Each row below holds a small network's activations on one record, seen along a few directions.
Each row is followed by the record's values for the fields Luve, Kubef, Mibem, Lik, Ruzo, Delo, Pemap.
A field that a record lacks is left out.
The largest differences between rows may come from other fields.
(in the rows, 500 means zero)
Random noise pushes rows far along 18 fixed directions. That doesn't count. These rows show it; they differ only by the noise:
[423 313 499 541 694 604 432 744 466 538 681 500 394 384 701 587 399 432
 273 430 488 491 466 471 387 475 468 540 444 488 342 484 427 786 330]
[333 452 338 418 503 673 165 541 571 620 497 377 378 542 709 475 543 441
 634 446 355 443 488 461 452 649 477 441 527 602 419 577 571 707 525]
[422 585 616 467 469 572 563 807 430 615 639 421 383 332 567 425 229 603
 311 355 598 470 476 503 707 376 653 664 602 653 692 749 248 639 417]
[400 544 298 634 429 515 578 458 429 522 492 364 458 473 598 419 495 296
 853 485 682 343 401 518 515 499 373 577 549 392 725 511 587 325 254]
[386 377 674 374 694 358 615 536 588 568 323 468 399 583 660 344 402 689
 441 529 534 757 580 396 687 425 592 558 324 645 429 534 389 362 446]
[616 396 275 366 593 471 332 578 549 555 518 407 400 482 492 571 300 528
 472 521 426 448 625 448 601 564 379 434 494 625 463 432 585 509 420]
[443 340 478 349 456 358 467 567 504 661 568 640 607 683 437 320 632 612
 286 591 296 835 592 536 266 633 516 443 502 293 449 624 555 577 664]
[461 539 360 560 494 501 664 446 388 505 704 481 605 589 539 359 560 245
 682 473 455 380 219 568 556 550 516 591 278 341 727 570 534 810 468]
[629 610 332 242 656 560 431 314 663 587 635 352 282 522 465 450 551 346
 584 449 523 408 598 398 886 522 426 441 514 712 389 621 660 679 378]
[527 261 232 485 581 520 238 600 541 404 364 553 548 537 430 717 455 548
 402 545 590 601 685 355 217 669 236 373 656 305 457 317 694 428 241]
[167 449 637 375 425 300 559 423 576 613 350 353 540 622 740 266 608 606
 605 517 367 546 517 636 547 476 481 567 334 606 423 493 444 318 562]
[406 490 337 492 386 490 455 236 581 311 311 534 617 622 495 562 641 551
 548 619 680 561 466 438 284 803 607 616 591 401 550 351 537 352 407]
[655 566 494 562 478 394 793 463 326 332 727 589 692 343 395 682 334 453
 367 426 608 308 432 652 531 408 377 599 425 367 674 322 428 603 262]
[437 622 543 571 496 570 466 525 460 579 560 399 360 283 674 573 366 565
 545 419 651 464 558 551 408 358 524 502 581 486 485 539 427 291 370]
[358 490 546 513 588 534 489 678 627 640 713 290 372 432 540 369 639 388
 240 467 636 512 484 518 461 312 599 614 552 394 359 718 528 431 419]
[660 476 600 504 629 649 460 562 594 456 434 562 310 354 468 452 398 542
 387 398 373 362 471 452 842 368 447 475 631 623 564 439 491 759 451]
[595 916 236 353 620 486 339 301 619 356 598 328  94 606 505 368 328 557
 832 664 579 298 283 423 506 464 800 329 237 504 383 457 366 571 662]
[397 496 704 399 428 421 583 331 466 468 316 561 846 528 536 627 516 631
 455 350 570 610 735 508 542 563 398 525 554 599 631 570 496 497 407]
[579 574 452 315 545 609 374 441 558 579 474 308 436 552 484 385 352 434
 429 535 597 454 641 331 478 642 611 449 542 653 570 802 559 580 666]
[521 397 514 620 509 408 742 537 427 616 601 439 721 352 552 554 363 432
 257 469 718 587 599 490 507 590 715 781 581 595 695 745 414 458 416]

[364 528 745 461 684 541 633 317 557 481 403 531 304 460 704 493 704 497
 595 381 603 595 557 479 679 253 316 383 420 516 243 380 549 445 282]
Kubef=e2 Mibem=u6 Ruzo=j2 Delo=y1 Pemap=l4
[377 703 732 437 355 645 512 299 540 459 423 420 318 410 611 398 570 575
 355 608 730 489 540 494 143 577 700 534 651 503 322 567 385 224 661]
Luve=t2 Lik=g3
[451 631 524 683 425 454 383 480 448 496 322 570 681 272 530 651 368 638
 590 341 604 448 810 495 275 502 365 267 879 438 664 659 426 647 458]
Luve=t1 Lik=g3
[369 660 558 205 441 567 452 339 522 417 687 357 650 494 477 600 620 445
 283 388 387 280 401 633 507 582 376 455 214 517 378 411 567 863 537]
Luve=t2 Lik=g3
[557 421 668 597 723 287 531 605 641 443 531 603 425 378 556 526 424 812
 146 545 259 603 433 601 582 287 769 482 295 538 225 291 253 665 694]
Kubef=e2 Mibem=u4 Ruzo=j1 Delo=y1 Pemap=l4
[577 444 527 463 243 500 448 599 320 550 593 646 678 558 454 609 399 513
 483 492 291 427 545 635 417 600 560 612 630 706 563 524 410 506 680]
Luve=t3 Lik=g1
[315 394 527 549 707 480 577 223 498 566 464 432 594 665 800 398 715 291
 631 593 531 683 390 429 192 635 682 473  97 371 344 576 614 566 639]
Kubef=e1 Mibem=u3 Ruzo=j2 Delo=y3 Pemap=l1
[382 443 352 785 450 470 240 617 743 409 199 431 567 491 387 479 714 489
 626 447 462 313 511 466 621 443 479 471 880 497 592 504 575 573 495]
Kubef=e2 Mibem=u4 Ruzo=j2 Delo=y3 Pemap=l1
[618 373 505 262 449 452 514 582 515 673 718 385 582 672 319 345 613 272
 308 552 354 446 669 558 538 499 291 504 517 559 394 696 719 445 634]
Luve=t2 Lik=g2
[309 546 481 497 387 344 331 509 440 495 662 525 590 769 606 548 726 349
 919 538 313 324 531 706 164 372 332 374 416 477 129 439 485 381 577]
Luve=t3 Lik=g1
[643 490 552 731 575 628 639 478 408 312 473 725 415 390 493 669 463 521
 481 533 728 591 360 428 400 443 621 588 559 329 546 304 428 369 316]
Kubef=e2 Mibem=u2 Ruzo=j1 Delo=y1 Pemap=l2
[397 489 457 640 526 561 452 576 625 278 573 654 346 558 442 599 824 393
 503 493 617 392 292 496 542 384 607 653 711 454 265 311 424 606 244]
Kubef=e1 Mibem=u3 Ruzo=j2 Delo=y3 Pemap=l1
[466 432 553 587 470 489 572 392 460 383 380 557 680 452 567 606 535 452
 485 398 439 326 489 559 614 523 437 534 521 624 587 380 501 753 483]
Kubef=e2 Mibem=u6 Ruzo=j1 Delo=y2 Pemap=l6
[633 550 555 490 404 646 322 519 458 566 614 648 645 726 373 490 640 492
 565 499 328 676 499 490 360 531 638 439 535 407 526 732 558 556 819]
Luve=t2 Lik=g2
[423 634 642 407 252 637 356 532 506 367 484 567 550 764 398 472 651 637
 684 483 384 501 266 617 528 358 556 617 424 393 576 366 481 177 559]
Luve=t3 Lik=g1
[493 457 454 677 399 573 615 561 394 593 647 552 428 309 609 554 506 421
 547 434 469 435 323 649 635 444 582 714 585 527 610 410 464 424 359]
Kubef=e1 Mibem=u3 Ruzo=j1 Delo=y3 Pemap=l1
[525 530 477 364 332 790 313 423 434 456 379 648 533 573 398 540 595 516
 569 411 422 533 464 445 480 659 328 399 651 382 713 452 697 607 471]
Kubef=e1 Mibem=u3 Ruzo=j2 Delo=y3 Pemap=l1
[488 567 466 367 483 766 281 401 599 397 432 393 519 712 421 642 696 439
 553 437 594 531 385 372 673 524 608 556 386 577 500 490 690 404 519]
Kubef=e2 Mibem=u6 Ruzo=j1 Delo=y3 Pemap=l1
[526 664 440 622 662 125 790 335 494 456 541 656 344 341 568 528 410 645
 675 571 648 583 566 538 542 395 626 416 495 504 335 401 227 538 342]
Kubef=e1 Mibem=u2 Ruzo=j1 Delo=y1 Pemap=l2
[617 565 832 705 451 584 401 422 688 397 247 665 711 311 276 470 666 695
 259 393 246 441 514 580 511 352 533 386 767 320 651 485 548 667 756]
Luve=t3 Lik=g1
[465 402 285 579 518 541 558 459 579 640 544 341 408 489 544 350 647 252
 606 530 567 480 377 468 698 571 554 683 540 498 618 584 675 409 372]
Kubef=e2 Mibem=u6 Ruzo=j1 Delo=y3 Pemap=l1
[410 575 604 383 623 606 645 315 476 508 378 470 307 406 648 473 494 407
 612 428 805 553 670 317 561 557 278 409 580 581 439 577 533 511 207]
Luve=t1 Lik=g3
[674 369 696 558 688 816 512 278 462 225 410 579 521 501 627 802 491 291
 430 508 645 347 420 353 398 556 545 604 356 662 330 246 573 498 427]
Kubef=e2 Mibem=u3 Ruzo=j2 Delo=y3 Pemap=l1
[494 473 599 534 414 393 567 403 580 595 337 685 367 447 496 302 681 621
 563 515 406 638 712 551 563 459 336 384 893 478 427 510 507 407 498]
Luve=t2 Lik=g3
[558 492 647 704 493 428 746 518 399 330 361 574 860 433 409 639 335 562
 469 409 661 490 442 493 619 449 557 660 438 462 877 475 392 468 390]
Luve=t3 Lik=g2
[606 581 295 240 445 465 519 243 449 583 658 427 629 728 414 555 605 242
 712 491 564 467 685 443 646 710 405 478 489 732 471 717 681 588 511]
Luve=t2 Lik=g2
[617 584 550 411 407 555 501 172 371 631 444 378 651 353 707 576 242 629
 500 523 336 526 579 591 370 738 590 409 216 640 619 494 531 417 866]
Kubef=e1 Mibem=u1 Ruzo=j1 Delo=y1 Pemap=l4
[262 676 563 453 364 314 777 648 331 688 615 395 545 306 549 265 357 576
 495 320 505 435 459 696 676 314 348 477 448 360 858 684 390 674 373]
Kubef=e1 Mibem=u3 Ruzo=j1 Delo=y2 Pemap=l6
[769 506 551 637 523 415 832 378 197 451 534 719 555 532 465 385 328 412
 777 578 406 507 390 587 371 384 269 330 253 178 744 328 560 406 560]
Kubef=e2 Mibem=u6 Lik=g1
[576 120 418 664 675 649 439 582 522 582 518 671 676 595 540 619 684 285
 497 450 375 724 442 370 599 652 512 656 500 494 534 539 693 684 372]
Luve=t3 Lik=g2
[459 465 554 722 535 379 513 605 514 596 403 404 496 264 567 371 411 479
 429 483 433 323 626 584 345 357 405 347 670 417 548 594 485 584 615]
Kubef=e2 Mibem=u2 Ruzo=j1 Delo=y1 Pemap=l2
[616 333 600 509 724 793 448 544 385 572 678 691 495 426 575 817 580 383
 369 366 570 788 534 383 384 454 389 468 414 355 342 465 693 515 237]
Kubef=e1 Mibem=u3 Ruzo=j2 Delo=y3 Pemap=l1
[480 466 395 207 373 427 247 569 469 617 481 633 647 713 390 629 496 764
 563 455 203 774 624 535 566 636 419 377 415 567 494 468 562 506 595]
Luve=t3 Lik=g1
[388 471 469 370 704 423 439 374 495 568 645 550 661 579 555 739 757 361
 526 352 524 660 701 471 407 463 278 280 351 418 202 562 696 762 305]
Kubef=e1 Mibem=u3 Ruzo=j1 Delo=y3 Pemap=l1

Which values does each new row have?
[588 359 273 644 590 296 566 555 650 437 532 497 429 510 396 413 545 365
 412 693 422 332 354 495 608 585 744 665 543 625 403 412 426 677 573]
Kubef=e2 Mibem=u3 Ruzo=j1 Delo=y3 Pemap=l1
[535 388 581 480 533 560 526 647 427 462 664 558 468 597 505 561 530 312
 525 474 439 355 433 545 553 363 403 617 460 605 355 423 498 485 388]
Luve=t3 Lik=g1
[573 626 474 722 672 642 346 420 473 371 697 522 488 428 600 905 646 265
 761 344 591 277 489 532 423 253 428 372 466 512 180 393 560 602 358]
Luve=t2 Lik=g2
[570 465 618 441 530 458 623 494 528 463 563 584 417 660 419 410 655 354
 566 550 517 466 545 490 637 373 415 548 565 605 308 509 513 394 456]
Luve=t2 Lik=g3
[503 468 500 343 328 679 257 894 603 440 543 571 268 636 250 418 575 647
 191 500 417 494 406 472 683 416 583 598 801 562 470 493 436 542 557]
Kubef=e2 Mibem=u6 Ruzo=j2 Delo=y3 Pemap=l1
[697 673 640 371 486 562 598  98 413 466 499 536 584 442 453 631 534 517
 531 479 564 560 655 548 360 463 294 300 375 343 462 392 715 246 531]
Luve=t2 Lik=g3
[438 511 496 331 398 515 245 491 437 588 425 457 438 414 698 714 299 713
 577 458 299 449 666 599 429 569 415 376 451 793 311 333 449 380 595]
Luve=t2 Lik=g3
[462 708 429 519 430 416 605 442 571 376 843 424 532 596 327 407 763 358
 353 592 658 386 300 626 300 400 676 608 442 191 384 550 474 505 530]
Luve=t2 Lik=g3
[582 267 532 671 685 332 520 579 583 553 612 749 534 382 577 524 529 635
 236 546 169 661 466 604 438 492 666 525 470 439 296 370 365 814 596]
Luve=t3 Lik=g1
[427 562 853 464 620 510 653 424 545 482 380 407 594 629 414 293 712 370
 335 484 674 572 590 393 388 290 478 364 400 339 459 767 628 481 678]
Kubef=e2 Mibem=u6 Ruzo=j1 Delo=y3 Pemap=l1
[639 473 556 402 550 497 600 397 442 509 562 545 627 680 460 486 494 358
 617 513 398 495 467 471 675 554 547 550 300 680 526 574 534 594 625]
Luve=t3 Lik=g2
[462 423 423 572 596 503 380 532 614 500 320 308 301 479 654 445 371 529
 567 619 516 427 467 411 523 535 659 530 430 695 402 433 446 332 610]
Kubef=e2 Mibem=u4 Ruzo=j1 Delo=y3 Pemap=l1
[548 367 259 481 636 553 306 914 531 660 827 428 329 394 446 764 442 432
 404 392 516 539 540 483 734 351 397 576 556 603 298 493 561 453 160]
Luve=t2 Lik=g2
[431 627 374 420 556 335 634 416 474 482 515 493 281 663 539 245 464 516
 758 702 611 615 397 430 369 559 560 403 293 355 428 505 396 421 525]
Luve=t2 Lik=g3
[470 546 269 487 441 692 218 526 609 591 586 401 243 535 536 573 643 418
 643 524 589 502 448 444 530 540 699 597 697 612 356 554 586 283 444]
Kubef=e1 Mibem=u3 Ruzo=j2 Delo=y3 Pemap=l1
[353 371 540 336 432 533 382 694 562 467 421 621 346 529 484 508 572 721
 183 477 525 661 629 461 493 527 413 489 772 528 342 411 434 540 370]
Kubef=e2 Mibem=u6 Ruzo=j2 Delo=y1 Pemap=l4
[598 528 458 465 417 334 719 477 457 519 461 651 333 567 320 221 538 586
 667 640 461 636 462 553 579 423 284 415 549 228 616 360 555 197 419]
Kubef=e1 Mibem=u4 Ruzo=j1 Delo=y3 Pemap=l1
